A small network was shown many inputs. Here are its activations along a few directions, one row for each input.
In each table, some parts of the input vary, and every possible input appears once, in random order.
Descriptions start from the smaller parts, as in this example, which fits no table here: one of 3 separate values, together with either a single point or one of 11 places along a line or (one of 4 places along a line, together with one of 8 places around a ring).
Shared parts are said once, and a part with two or three values counts as separate values.
(in the rows, 128 means zero)

Other details of the inputs vary at random and push rows far along two fixed directions, the same in every table; ignore that.

Table:
x1: [211 142 122  43  98 122 145 132 135  97 209 129 156  99 222 129]
x2: [142  39  87 163 108  76  68 116 144 125 110 162 108 123 116 126]
x3: [ 64 174 116  97 178 155 167 138 121 126 120  94 120 153  90 107]
x4: [199 147 135  49 103 135 145 132 152  93 201 130 147 108 214 128]
x5: [210 143 137  45  96 134 142 132 152  91 209 134 149 104 226 128]
x6: [ 97 193 137 132 167 169 169 144 108 132 107  85 116 158  87 121]
x7: [ 68 177 103 102 179 153 175 134 106 122 117  86 117 161  68 103]
x8: [152  72 121 190 110 104  76 128 138 137  93 150 105 130 120 138]
x9: [124  76 135 176 108 101  95 114 138 148  99 178 129 119 112 144]
x10: [ 67 177 118 105 182 163 172 136 127 117 116  89 110 163  69 101]
x11: [207 168 152  85 104 148 146 141 127 113 179 119 146 112 208 140]
x12: [ 86 194 135 137 173 172 171 144 104 134  99  83 113 163  76 119]
x13: [132  70 123 185  99  92  73 125 125 143  92 150 115 118 125 137]
x14: [ 87 194 135 137 174 171 170 145 106 134 100  82 113 162  75 117]
x15: [177 165 165  76 103 141 163 129 128 127 182 147 169 102 195 144]
x16: [122  73 120 189 104  94  75 124 123 143  83 147 112 122 113 137]
x17: [123  75 135 176 107 102  96 114 136 148  99 178 130 120 113 144]
x18: [187 147 131  44 106 131 143 134 143 104 196 131 155 102 224 131]
x19: [ 68 190 150 142 169 168 176 128 103 146 114  86 135 145  69 123]
x20: [113  77 135 180 115 103  98 115 135 151  94 174 126 124 100 140]
x21: [ 76 191 139 126 157 159 168 141  93 138 106  85 126 147  93 119]
x22: [ 66 194 137 131 165 160 170 142  93 141  99  81 122 151  80 115]
x23: [129  39  97 162 110  82  61 117 155 129 103 169 109 120 129 129]
x24: [200 161 167  84  91 142 150 124 126 121 198 126 173  89 215 149]
x25: [199 145 135  49 102 136 145 132 150  93 201 130 147 108 215 128]
x26: [ 54 178 114 101 185 157 170 138 120 127 112  90 118 157  78 105]
x27: [135  69 135 194 104 100  81 110 136 147 105 153 128 111 114 144]
x28: [142  40  86 163 107  76  67 115 145 124 107 162 108 123 117 128]
x29: [129  41  97 161 110  81  62 117 156 129 102 167 110 120 129 131]
x30: [122  72 121 190 104  95  74 123 122 144  84 148 111 123 114 135]
x31: [201 161 168  85  91 142 149 124 127 122 200 126 172  89 215 148]
x32: [ 76 174 119 101 175 161 170 136 128 115 124  93 112 159  80 103]
x33: [113  77 135 181 114 104  97 114 135 151  94 175 126 124 101 141]
x34: [124  71 133 199 109 102  82 110 134 148  98 151 125 115 102 144]
x35: [ 79 174 104  99 174 151 172 134 109 121 125  90 119 156  78 104]
Each input here is: one of 5 places around a ring, together with either one of 3 separate values or one of 4 places along a line.
Changing only the place on the ring of 5 turns x8 into x12. The same change can be made to x3. Which row results?
> x18
Which other rows does x32 become when the choice among 3 separate values takes its other values? List them by row number.
> x2, x3
Which other rows does x13 become when the place on the line of 4 takes its other values? List them by row number.
> x8, x19, x20
Which other rows does x10 become when the choice among 3 separate values takes its other values? List them by row number.
> x1, x26
